Here are a small network's activations along a few directions, averaged over the inputs that share one value of a field.
Values that are neighbours, or in one group, have similar rows; names and order tell nothing.

Other fields shift rows strongly along two fixed directions, in all tables alike. That doesn't count.

Field V:
v22: [17 -27 -28 7 -10 33 -10 -39 -7 -38 24 -18 14 18]
v10: [-3 6 14 18 -10 -8 -21 -23 -24 -26 -2 16 35 -3]
v19: [-18 29 13 1 6 -21 32 43 22 33 -18 -9 -55 0]
v20: [18 23 8 16 -21 -21 -17 13 -2 -7 -16 1 -4 12]
v8: [-28 -4 -11 -24 24 15 44 10 16 21 -3 -13 -25 8]
v13: [4 -16 -14 20 -13 17 -6 -36 -6 -39 14 -12 18 12]
v17: [20 10 0 -7 0 0 -13 6 -5 4 -7 -5 5 9]
v6: [-23 -31 -26 -38 37 38 34 -10 9 20 19 3 -7 -13]
v21: [16 3 -12 -13 2 9 -1 7 5 8 -3 -8 -6 12]
v3: [-8 22 27 31 -21 -40 -17 19 -6 1 -10 19 -1 -24]
v2: [15 14 9 -4 -4 -11 -14 16 0 14 -10 3 4 4]
v16: [-10 31 34 16 -15 -35 -4 12 -16 3 -27 18 13 1]
v7: [3 -15 -26 -24 19 29 21 4 15 12 7 -21 -30 10]
v12: [20 -23 -4 2 -5 9 -24 -19 -5 -16 21 5 18 -8]
v15: [10 -20 -7 6 -3 3 -17 -15 0 -9 22 4 12 -14]
v4: [-10 14 19 22 -11 -27 -9 10 -3 -1 -8 18 9 -20]
v9: [-17 -14 -18 -10 10 23 27 -15 8 -1 8 -12 -12 8]
v11: [-15 22 21 12 -12 -18 1 1 -10 -8 -20 2 8 10]
v18: [11 -8 2 -11 8 4 -10 9 5 12 6 0 -2 -8]
v14: [7 -6 -4 -26 17 9 2 16 12 26 -2 -1 -10 -5]
v1: [-1 -11 -2 7 -3 12 -9 -35 -21 -31 5 2 41 16]
v5: [-10 1 8 0 6 -19 9 28 13 22 1 8 -24 -26]
The values of V form a ring.
- Which values are neighbours of v20? Give them in the order they are listed. => v21, v7
- Which values are neighbours of v18? Give them in the order they are listed. => v12, v14
- A walk along V starts at v19 and steps to its neighbour v13. Put v22, v17, v16, v9 in the order it reaches them. => v9, v16, v17, v22
- Fewest steps between v1 and v15? => 7
